Each row below holds a small network's activations on one input, seen along a few directions.
Each table varies a few parts of the input and shows all the possible inputs, shuffled.
Descriptions start from the smaller parts, as in this example, which fits no table here: ring(8) and (point or line(9) or (values(3) and line(6))).
Shared parts are said once, and a part with two or three values counts as separate values.
In the rows, 128 means zero.

Other details of the inputs vary at random and push rows far along three fixed directions, the same in every table; ignore that.

Rows:
R1: [171 113 111  95 114 136 124 136 113 108 157 160 128 124  95]
R2: [136 136 148 115 180 115 173 131 118  93  97  97 104 119  93]
R3: [ 93 107 110 132  76 109  55 125 118 165 152 143 111 104 154]
R4: [155 130 112 154 150 116 129 114 122  61 147 151 165 144 117]
R5: [132 154 124 171 162  86 117 116 151 137 111 126 117 172 154]
R6: [128 136 121 186 166  96 118  92 121 129 130 121 130 139 142]
R7: [189 112 103 107  76 146 138 172 118 103 149 153 165 160  88]
R8: [ 47 134 170 130 136 129 136 115 127 178  95  76 106  71 176]
R9: [ 91 147 137 164 164  94 125  88 163 149 101 109 120 131 191]
R10: [ 78 144 135 157 117 103  89  92 149 177 115 129 125 105 177]
R11: [157 134 134 146 165 130 144 135 117  98 158 182 141 158 114]
R12: [114 155 118 165 174 111 114 114 172 133 117 153  97 157 156]
R13: [168 127 114 106 101 134 109 129 119  80 143 146 155 115  96]
R14: [ 86 135 172  65 167 163 220 146 141 133  85  63 136  81 127]
R15: [128 133 158 113 184 139 201 140 139 104 105 118 120 139 104]
R16: [131  93 112  93  51 138  73 128 111 174 152 137  93 102 114]
R17: [152 139 118 142 168 124 126 114 126  77 155 159 158 146 110]
R18: [ 94 131 120 149  81 152  65 121 128 181 143 151 110 110 147]
R19: [175 133 124 166 142 119 144 147 108  88 145 160 150 168 107]
R20: [133 160 126 174 162  97 114 102 154 134 109 118 132 165 155]
R21: [140 130 148  90 152 145 174 136 115  91  98  79 124 106  84]
R22: [157 149 110 148 153 138 135 144 149  87 136 186 133 158  99]
R23: [114 119 103  99  39 177  75 143 139 177 142 148 129 108 123]
R24: [178 117 107 108  93 149 130 144 137  96 142 141 169 160 124]
R25: [ 76 101 154  48 139 160 188 166 116 146 109  61 104  71 121]
R26: [141 135 122 176 165  75 122  95 123 133 121 130 102 126 135]
R27: [123 104 102  97  41 133  81 146 140 164 144 136 128 130 159]
R28: [100 131 131 147 142 104  94  74 130 183 130 126  96  93 159]
R29: [103 119 133 148  81 141  70 108 119 185 151 147 114 125 147]
R30: [117 102 130 100  47 168 119 155  99 175 134  95 138 103 130]
R31: [169 133 126 167 143 129 143 125 115  77 143 157 170 155 120]
R32: [128 108 118  88  61 158 119 148 137 172 122  90 137 126 143]
R33: [148 129 149  95 140 155 181 179 113  56 128 132 157 128  92]
R34: [164 127 125 101 136 155 168 162 104  67 124  96 164 139  74]
R35: [120 129 149 114 187 127 180 148 114  86 104  91 114 137  93]
R36: [153 152 114 185 153  95 117  94 145  87 136 177 168 160 140]
R37: [156 113 143  99 117 168 159 170 108  92 146 148 136 147  82]
R38: [104 142 115 176 182 109 107 111 139 124 132 155  89 133 135]
R39: [144 141 136 138 184 119 167 125 140 109 133 162 138 150 123]
R40: [133 135 147 103 191 117 183 128 125  94 113 111 114 100 108]
R41: [136 106 105 112  29 150  86 138 120 185 142 126 147 122 134]
R42: [123 120 118 181 168  83 125 104 119 122 134 138 116 136 150]
R43: [162 126 128  89 105 154 155 174 123  91 124 135 150 156  74]
R44: [124 108 113  91  47 162  85 131 128 188 157 151 143 116 136]
R45: [124 103 108  82  57 150  84 144 140 188 154 144 121 135 151]
R46: [107 116 156  80 161 143 220 159 143 129  79  53 115 112 147]
R47: [114 130 126 164 188  97 119  99 126 137 147 155 107 136 146]
R48: [ 77 130 132 160 130 105  78  90 122 177 119 104 100 118 152]
R49: [ 89 115 123 169 127 101  98  86 120 175 127 107 112 105 175]
R50: [ 92 129 163  61 172 150 211 159 153 134  88  64 114 107 141]
R51: [179 147 116 154 147 107 122 112 116  82 128 135 144 143  93]
R52: [165 130 105 111 107 155 108 132 127  94 142 153 131 119  87]
R53: [123 151 131 164 167  91 112 111 156 133 112 135 110 175 149]
R54: [ 91 144 133 151 126 109  86  96 156 185 106 107 106 142 172]
R55: [151 138 110 148 126 105  78  90 128 124 156 169 133 123 128]
R56: [153 152 126 184 163 109 110  89 147 109 142 182 145 172 124]
R57: [ 74 123 167  91 194 150 201 124 125 144  97  57 108  81 137]
R58: [130 154 126 181 155  84 124 116 135 139 112 137 123 157 137]
R59: [117  94 117  80  56 132 109 140 110 156 131 106 108  75 128]
R60: [102 128 122 157 123  93 103 110 150 195 113 109  99 141 183]
R61: [146 127 140  92 151 129 186 155 109  96  97  76 115 107  86]
R62: [ 78 141 148 171 123 113  85  97 120 184 117 117 106 123 159]
R63: [119 138 157 130 167 138 191 134 120  82 106 103 151 115 128]
R64: [ 81 134 144 159 137 122 100  92 125 194 137 136 111 111 173]
R65: [147 128 107 107  71 142  81 135 149 122 148 154 160 148 140]
R66: [123 143 129 163 169  75 109  94 133 114 121 144 108 111 141]
R67: [ 79 147 156  97 182 161 191 135 167 139  73  63 101 105 146]
R68: [ 56 121 148 131 144 105 138 128 113 195  89  49  77  89 155]
R69: [125 117 117 122  33 153  75 148  99 175 144 120 139 122 126]
R70: [164  97  96 118  66 118  90 131 105 133 153 150 125 116 118]
R71: [156 146 124 177 169  98 101  76 131 104 141 164 120 145 118]
R72: [164 136 115 145 139 108 149 136 136  69 137 174 164 158 116]
R73: [158 148 104 172  99 109  82 114 130 133 139 159 158 164 124]
R74: [183  98  97 108  85 143 126 169  99  91 161 142 153 151  82]
R75: [123 116 114 103  35 154  73 138 125 176 136 131 139 128 119]
R76: [141 123 147  95 147 157 216 149 128  92  98  87 162 115 110]
R77: [138 140 119 161 116 124  79 109 123 128 168 185 153 146 138]
R78: [164 107 130 107 106 154 170 174  99  87 139 136 155 136 101]
R79: [ 72  90 145  73  96 157 135 147 112 185 121  76  79  86 128]
R80: [ 92 129 160 104 167 123 189 112 127 125  82  55 107  64 139]
R81: [159 146 120 133 153 112 131 137 157  73 134 161 151 171 131]
R82: [102 116 137  85  96 185 146 180 117 142 124 119 103 100 108]
R83: [144 140 121 184 174 106 100  85 128 100 153 168 130 162 121]
R84: [158 119 130  86 126 155 154 158 145  99 132 132 132 164 104]
R85: [179 130 115 153 149 109 134 104 118  78 135 145 147 131 111]
R86: [116 149 132 160 171  93 128 107 147 137 132 166 128 141 149]
R87: [166 131 104 168 115  99  85  94 118 127 145 149 132 133 124]
R88: [167 126 114  96 113 158 128 138 146 109 151 153 162 161 120]
R89: [ 91 150 149 190 167  86 126 114 118 164 105 110  97 132 158]
R90: [110 111 150  87  87 162 141 173 102 145 118 101 115 117 105]
R91: [ 79 138 148 182 164  85 133 105 126 147 112 127 106 115 177]
R92: [ 85 141 163 124 183 132 169 104 161 158  89  75  99 123 162]
R93: [107  90 123  75  83 147 143 161 105 127 132  96 124  91 122]
R94: [ 98 100 123  75  55 160  96 146 113 150 139  98 136  82 129]
R95: [120 148 118 169 177  98 109  98 141 127 120 153  82 116 131]
R96: [124 118 111  89  58 152  78 133 146 171 150 138 141 129 152]
R97: [150 128 148  89 152 160 189 174 113  72 138 139 153 132  90]
R98: [180 106 104 107  80 142 143 163 119  97 148 160 167 150 100]
R99: [137 149 137 142 169 106 156 135 143  80 118 153 149 141 124]
R100: [158 121  98 103  97 177 108 155 122  83 157 155 148 136  80]
Description of these inputs: values(2) and line(5) and (point or ring(9)).
Question: The inputs of R59 and R80 match in every part but the values(2) part. If R78 is changed in the same way as R59 into R80, which row does it become?
Answer: R31
Question: The inputs of R51 and R61 match in every part but the values(2) part. If R44 is changed in the same way as R51 into R61, which row does it become?
Answer: R39
Question: The inputs of R69 and R89 match in every part but the values(2) part. If R21 is changed in the same way as R69 into R89, which row does it become?
Answer: R2
Question: Which other rows agree with R4 in the values(2) part and the line(5) part? List them by row number.
Answer: R6, R17, R34, R48, R49, R57, R83, R94, R100
Question: Change only the ring(9) part in R36. List by row number the other rows that result.
Answer: R10, R14, R41, R44, R56, R73, R75, R76
Question: Change only the values(2) part in R28. List by row number the other rows that result.
Answer: R1
Question: Change only the line(5) part in R91. List by row number the other rows that result.
Answer: R27, R59, R72, R93
Question: Start at R84 and move only the line(5) part, one step at a time. The first step leads to R15. Which rows follow, in order?
Answer: R37, R79, R16

Rows:
R101: [ 71 144 126 191 160 102  81  74 164 203 123 154  86 129 188]
R102: [ 98 129 125 170 144  94 114 101 107 163 110 106  95 109 161]
R103: [135 141 147 142 214 112 176 138 122  69 125 140 114 129 110]
R104: [164 144 126 151 187 136 143 135 145  61 147 184 152 190  99]
R105: [ 80 137 145 180 155  67  79  58 130 196 130 136  76 108 178]
R106: [112 149 167 140 145 132 176 141 128 142  88  76 137 134 126]
R107: [138 114 131 107 139 122 163 147 107 101 119  83 134 114 116]
R108: [172 133 126 148 132 132 140 141 131 104 125 144 160 168 118]
R109: [120 154 150 140 204 110 182 113 172 106  91 100 127 129 152]
R110: [ 88 145 158  60 146 166 184 158 146 146  67  51 118  86 128]
R111: [146 136 115 127 135 116 119 115 119 114 128 146 130 122 108]
R112: [142 107 110 114  41 157  82 123 103 132 177 182 192 110 132]
R113: [180 126 100 136 105 144  81 133 119  99 175 186 144 141  85]
R114: [142 133 117 192 111  95  79 107 104 119 145 149 127 151 118]
R115: [ 90 144 133 137 177 108 156 126 144 138 117 152 103 142 159]
R116: [113  75 116  75  17 167  58 161 105 188 170 135 106  92 109]
R117: [129  85  96  66   9 156  75 145  97 163 147 109 122  95 120]
R118: [ 85 117 130 123  81 125  92 107 144 188 114  92 112 123 175]
R119: [207 142  81 182 140  91  91 108 135  50 164 206 160 167 100]
R120: [181 109 128  54 107 175 206 194 130  63 128  98 183 152  80]
R121: [ 95 122 161  53 139 182 210 162 137 143  98  60 112  97 128]
Question: What is each input in this table made of?
Answer: point or (values(2) and line(10))
Question: Change only the values(2) part in R106. List by row number the other rows that result.
Answer: R114

Rows:
R122: [122 150 137 201 158  87  99  86 146 139 143 174 156 165 181]
R123: [171 113 143  91 125 152 188 149  93  88 129 104 157 107  82]
R124: [171 148 129 108 182 136 191 131 153  68  96  99 152 149 107]
R125: [148 137 148  75 129 193 174 175 140  80 131 147 165 141  88]
R126: [131 158 120 227 189  50 100 107 139 118 126 169 108 178 153]
R127: [160 122 107 157 120  92  80 108 113 140 161 182 102 142 119]
R128: [169 133 105 130 125 152  72 130 112  57 181 187 154 163  74]
R129: [116 124 143 148 126 109 145 117 101 140 114 104 132 107 131]
R130: [153 102  96 119  28 150  64 126 113 182 157 132 152 146 137]
R131: [ 79 129 128 126  77 110  70 106 164 202 125 136 118 107 195]
R132: [ 91 128 155 113 189 126 199 153 138 117 105 111 103 116 146]
R133: [ 88 142 151 118 160 152 146 111 146 177  91  79  94 111 141]
R134: [114 116 111 165  56 117  67 113 117 190 133 112 128 140 162]
R135: [183 145 118 172 185 101 152 137 140  62 128 154 134 202 102]
R136: [148 124 137  79 153 151 189 161 138 111 123 118 134 150 104]
R137: [123 174 128 210 202  59 127  95 149  95  95 132 127 145 155]
R138: [137 113 121  93 117 176 141 148 116 108 149 143 131 102  91]
R139: [122 147 156 133 187 133 161 108 119 124 110 119 100  94 105]
R140: [ 55 113 156 125 144 120 123 101 105 170 114  54 106  87 163]
R141: [132 130 110 158 137 101  94 106 145 175 130 140  98 169 154]
R142: [ 96 120 153 100 200 125 171 138 121 102 112  79  96 122 118]
R143: [ 87 139 158  90 148 167 168 129 148 167 103  89 112 104 130]
R144: [105  97 118 101  43 155 104 147 109 165 150 131 146 103 153]
R145: [ 74 129 152  94 100 165 151 170 118 161  90  69 107  85 118]
R146: [108 132 122 174 114  99  79  78 137 198 143 139 133 141 181]
R147: [129 127 119 141  79 136  79 125 108 148 144 163 119 117 103]
R148: [143 126 132  79 118 190 167 178 125  74 141 153 154 124  89]
R149: [174 114 101  64  53 163 111 152 146 117 152 142 168 136 108]
R150: [ 81  99 138 106 148 122 156 133 128 176 117  95  75  82 151]
R151: [ 95 147 153 176 169  96 163 123 117 135  89  81 130 122 155]
R152: [147 117 135  69 113 163 166 182 137 104 138 145 146 151 109]
R153: [172 165 125 182 186 127 139 123 140  58 125 161 146 186  93]
R154: [123 138 119 168 118  77  87  92 129 142 119 142 116 111 142]
R155: [150 130 117 162 139  87 113 123 113 119 138 170 113 152 113]
R156: [146 103  89  88  48 141  44 129 115 114 171 145 146 125 114]
R157: [185 148  98 170 134 102 105 116 148  66 129 156 155 179 116]
R158: [107 124 130  95 119 138 155 145 141 115 116 118 132  98 146]
R159: [ 81 108 151 132 157 125 172 111 115 161 111  77 112  74 161]
R160: [179 118 110  96  93 131 119 127 115  98 142 143 141 107  93]
R161: [123  92  99  83  51 144  88 133 124 158 149 128 124  81 136]
Question: The inputs of R161 and R159 match in every part but one. If R157 is changed in the same way as R161 into R159, which row does it become?
Answer: R134
Question: The inputs of R148 and R158 match in every part but one. If R145 is changed in the same way as R148 into R158, which row does it become?
Answer: R137
Question: What is each input in this table made of?
Answer: values(4) and (point or ring(9))
Question: Change only the values(4) part in R147. List by row number the other rows that result.
Answer: R129, R154, R155
Question: Change only the values(4) part in R131. List by row number the other rows that result.
Answer: R122, R125, R152
